These are the activations of a small neural network, seen along a few directions. Each row is one input.
Each table varies a few parts of the input and shows all the possible inputs, shuffled.
A made-up example of a description, with smaller parts first: line(4) and (point or line(9) or (values(2) and ring(8))).
Shared parts are said once, and a part with two or three values counts as separate values.
In the rows, zero is written as 128.

Other details of the inputs shift rows strongly along two fixed directions, in all tables alike. That doesn't count.

Rows:
R1: [134  94 126  54 122  97  92 114 103  58 109 160 139]
R2: [146 175 111 175 124 125 133 112 142 171 136 110 114]
R3: [137 123 128  77 108 108  84 130 113  98 105 149 132]
R4: [114 108 126 163 154 166 201  99 141 132 152 102 135]
R5: [104 117 143 102 140 130 121 119 116 124 111 105 186]
R6: [138 157 123 179 128 134 143 118 143 166 150 116 102]
R7: [138 123 128  92 107 114  96 130 115 103 108 146 129]
R8: [125  67 131  56 134 115 107 139 105  52 117 171 133]
R9: [120 126 136 112 132 138 138  98 126 116 126 120 155]
R10: [129 152 139 114  99 105  76 154 122 144 105 140 119]
R11: [144 178 126 114  89 105  73 150 124 164 100 129 130]
R12: [131  96 124 141 148 124 156 110 131 109 149 133 106]
R13: [137 137 126 105 115 113 100 124 129 105 123 144 130]
R14: [138 120 133  83 116 111  89 132 115  86 108 152 131]
R15: [128 112 109 182 147 157 193 137 141 151 159 122  97]
R16: [140 207 142 136 101 119  88 100 134 179 106 105 169]
R17: [130 106 106 176 151 147 195 113 138 129 161 117  99]
R18: [129 126 114 149 135 139 148 148 135 149 140 123 103]
R19: [125 158 116 168 121 139 130 153 142 171 128 122 104]
R20: [126  99 114 167 160 156 186 139 142 123 160 130  99]
R21: [127  94 123 171 156 147 183 127 142 127 160 126  90]
R22: [133 146 125 174 130 132 140 146 144 174 141 115  97]
R23: [134 144 109 162 129 140 150 120 140 152 148 118 106]
R24: [103 101 149 108 155 137 134 123 124 103 117 113 187]
R25: [104  37 133  31 140 119 109 156  96  18 114 184 126]
R26: [142 161 121 123 101 118 103 122 127 140 121 128 126]
R27: [131 160 155 114 118 114 103 100 128 139 117 118 158]
R28: [ 90  67 150 154 186 159 202 120 134 111 159 102 152]
R29: [133 124 129 155 136 131 143 136 136 145 141 132 107]
R30: [123  83 128 110 148 135 141 153 126  79 137 147 110]
R31: [133 240 149 131  74 103  47 121 119 225  79  84 207]
R32: [127 159 123 120  95 117  93 154 123 151 106 134 119]
Each input here is: line(4) and (values(2) or line(6)).
Q: Which other rows agree with R28 in the line(4) part? List them by row number.
A: R6, R10, R12, R21, R22, R27, R29
Q: Change only the line(4) part in R10. List by row number the other rows that result.
A: R19, R25, R32

Rows:
R33: [118 111 140  51 108 104  65 159 101  91  91 150 161]
R34: [118 104 173  45 129  88  67 104 101  64  97 139 194]
R35: [108  65 126 131 156 146 171 149 127  85 146 143 109]
R36: [136 213 124 171  97 129  97 148 138 225 109  98 127]
R37: [127 172 139 117 112 119  91 101 125 150 108 115 169]
R38: [129 184 153 135 109 121  96 118 128 183 108 103 175]
R39: [119  82 117 125 144 147 173 124 129  86 148 136 114]
R40: [137 114 141  69 111  85  70 138 112  89 109 165 120]
R41: [115  79 113 123 153 153 178 122 129  93 142 130 118]
R42: [125 105 118 185 160 158 187 147 153 144 163 120  88]
R43: [149 217 123 191  92 112  95 137 145 223 125 106 101]
R44: [140 148 102 208 144 157 191 111 153 171 168 106  82]
R45: [135 153 122  89 100 117  83 130 113 130  98 126 158]
R46: [128  86 113 138 157 147 180 120 135  90 152 140 106]
R47: [137  88 114 141 148 136 177 113 131  97 156 142  96]
Q: What do these inputs look like to the network?
A: values(3) or (values(2) and line(6))
Q: Change only the values(2) part in R35. List by row number the other rows that result.
A: R39
Q: Change only the values(2) part in R43. List by row number the other rows that result.
A: R44

Rows:
R48: [128 147 131 141 120 129 122 134 132 152 126 121 127]
R49: [129 124 131  92 118 115 103 121 115 107 112 136 146]
R50: [140 148 111 163 119 135 141 136 140 157 139 129  89]
R51: [130 130 139 110 125 115 107 124 124 115 120 136 137]
R52: [122 103 136 116 140 126 130 136 125 106 130 137 129]
R53: [120 107 127 143 142 136 152 133 130 128 140 124 118]
R54: [129 125 131 116 127 121 121 121 123 120 125 130 134]
R55: [124 101 134 130 147 131 148 124 130 107 140 133 125]
R56: [133 137 131 122 125 122 117 122 127 129 124 126 137]
R57: [132 133 131 113 120 118 114 119 121 123 119 128 139]
R58: [139 121 118 112 116 114 112 138 122 113 124 149 103]
R59: [126 133 131 115 122 124 111 134 126 124 119 130 135]
R60: [121  87 136 113 146 126 143 122 123  92 136 140 126]
R61: [129 130 138 110 122 119 110 122 124 118 122 135 136]
R62: [128 137 124 135 125 130 130 132 129 139 126 121 132]
R63: [131 142 128 137 123 132 132 118 131 140 128 120 132]
R64: [127 141 120 142 125 134 134 130 129 152 127 117 129]
R65: [129 141 126 130 119 125 120 130 125 144 120 121 133]
R66: [126 114 129  97 128 125 118 121 120  97 120 138 142]
R67: [122 105 131 131 144 133 148 123 131 107 141 132 125]
R68: [132 143 126 134 123 129 126 119 130 137 126 121 134]
R69: [119 105 129 134 144 138 148 135 131 114 139 130 122]
R70: [127 132 127 147 134 132 137 135 133 144 134 120 124]
R71: [132 166 119 168 121 139 138 129 139 176 131 105 124]
R72: [129 132 120 143 134 138 145 120 133 138 135 118 130]
R73: [127 142 119 145 128 137 137 132 132 150 129 117 130]
R74: [140 124 113 133 124 125 129 139 130 123 135 142  98]
R75: [134 162 124 140 114 131 120 118 132 158 122 115 136]
R76: [126 143 127 148 126 137 137 132 136 152 131 118 124]
R77: [122 103 136 112 135 121 124 135 121 108 126 137 130]
R78: [143 148 117 125 110 116 103 139 127 133 121 142 105]
R79: [120 109 125 138 139 145 158 130 131 122 138 125 123]
R80: [118 101 124 116 140 139 144 133 125 102 131 134 131]
R81: [116  83 132  97 141 128 135 134 117  85 128 142 131]
R82: [125 111 128 142 145 134 153 122 133 121 144 126 124]
R83: [141 180 141  78  84  90  37 136 111 140  82 136 162]
R84: [132 147 138 132 121 121 115 122 131 142 124 126 132]
R85: [124 109 132 121 137 135 141 120 129 108 134 132 128]
R86: [132 154 127 144 123 129 125 121 135 150 128 117 130]
R87: [129 131 130 139 131 125 133 121 129 138 133 123 127]
R88: [127 129 142 103 119 116 100 136 122 119 114 138 137]
R89: [121  85 126 122 150 139 161 120 127  90 142 133 128]
R90: [126 142 129 155 131 133 134 135 137 153 134 119 121]
R91: [127 148 121 151 125 143 140 130 135 158 130 115 127]
Q: What do these inputs look like to the network?
A: line(4) and (point or (values(2) and line(5)))
Q: Changing only the line(4) part turns R72 into R75. The same change can be made to R52. Which row results?
A: R88
Q: Changing only the line(4) part turns R51 into R55. The same change can be made to R67. Which row results?
A: R82
Q: Which other rows agree with R53 in the line(4) part? List them by row number.
A: R49, R54, R57, R58, R60, R64, R65, R77, R81, R87
Q: Change only the line(5) part in R63. List by row number the other rows that result.
A: R61, R75, R84, R85

Rows:
R92: [124 129 127 112 131 129 116 137 128 115 121 130 144]
R93: [123 117 125 108 124 139 132 122 126 104 124 136 130]
R94: [115  67 120 125 157 163 190 120 134  73 154 142 109]
R95: [132 128 144 124 124 111 110 128 127 126 128 140 119]
R96: [129 120 124 122 127 143 144 120 133 108 135 138 119]
R97: [139 126 137 116 133 111 113 117 129 105 130 140 131]
R98: [114 103 119 141 154 152 165 140 134 116 142 119 132]
R99: [142 178 134 124 110 101  79 118 125 159 109 117 154]
R100: [133 123 134  97 127 122 106 133 127  91 120 148 135]
R101: [126 122 137 127 128 131 125 143 133 121 130 141 112]
R102: [120 106 141 127 139 120 130 132 125 121 132 132 123]
R103: [124 118 139 118 127 128 119 144 130 115 125 144 117]
R104: [111  98 127 156 151 154 171 148 139 132 149 124 107]
R105: [131 180 130 186 117 124 127 133 139 212 129  96 123]
R106: [138 109 110 106 114 110 107 153 114 112 121 151  97]
R107: [122 112 112 185 164 166 196 131 153 133 166 115 102]
R108: [126 139 140 113 114 119  97 145 125 131 114 137 126]
R109: [141 225 112 189  94 144 122 121 148 232 121  87 129]
R110: [125 108 139  84 132 106  99 124 111  89 114 137 161]
R111: [120 115 122 147 139 143 167 110 125 141 138 108 136]
R112: [112 111 134 121 133 133 130 151 124 124 124 130 129]
R113: [130 110 134 123 144 118 129 116 127 102 134 132 133]
R114: [139 149 145 134 115 108 101 128 131 145 125 134 117]
R115: [147 180 133 126  99 109  94 101 128 154 117 124 135]
R116: [136 113 142  85 130 102  95 117 118  79 120 151 144]
R117: [121 112 117 159 154 155 173 132 145 123 152 120 115]
R118: [142 118  94 107 111 124 126 131 114 111 123 145 103]
R119: [129 126 119 174 143 147 181 101 142 147 155 109 110]
R120: [116 126 116 151 133 159 167 127 131 150 134 108 133]
R121: [148 174 133 128 101 111  98 102 130 150 120 126 130]
R122: [148 141  87 154 123 126 136 142 130 148 135 128  96]
R123: [131 132 132 109 120 118 116 105 118 120 120 126 142]
R124: [126 119 141 138 134 119 129 129 129 132 136 130 116]
R125: [116  98 145  99 132 112 113 137 112 110 116 135 144]
R126: [130 141 132 126 128 115 112 123 122 144 117 113 157]
R127: [123 118 127 123 131 130 141 110 121 123 128 120 140]
R128: [121 121 133  61 106 120  90 130 107  90  97 145 161]
R129: [115 112 119 147 149 152 162 139 133 133 138 111 138]
R130: [126 169 138 122 100 117  84 151 122 173 101 119 147]
Q: Changing only one part turns R94 into R107. The same change can be made to R109. Which row results?
A: R92
Q: What do these inputs look like to the network?
A: values(3) and (point or (values(2) and line(6)))
Q: Which other rows agree with R104 in the values(3) part? List them by row number.
A: R95, R101, R102, R103, R105, R106, R108, R112, R114, R124, R125, R130
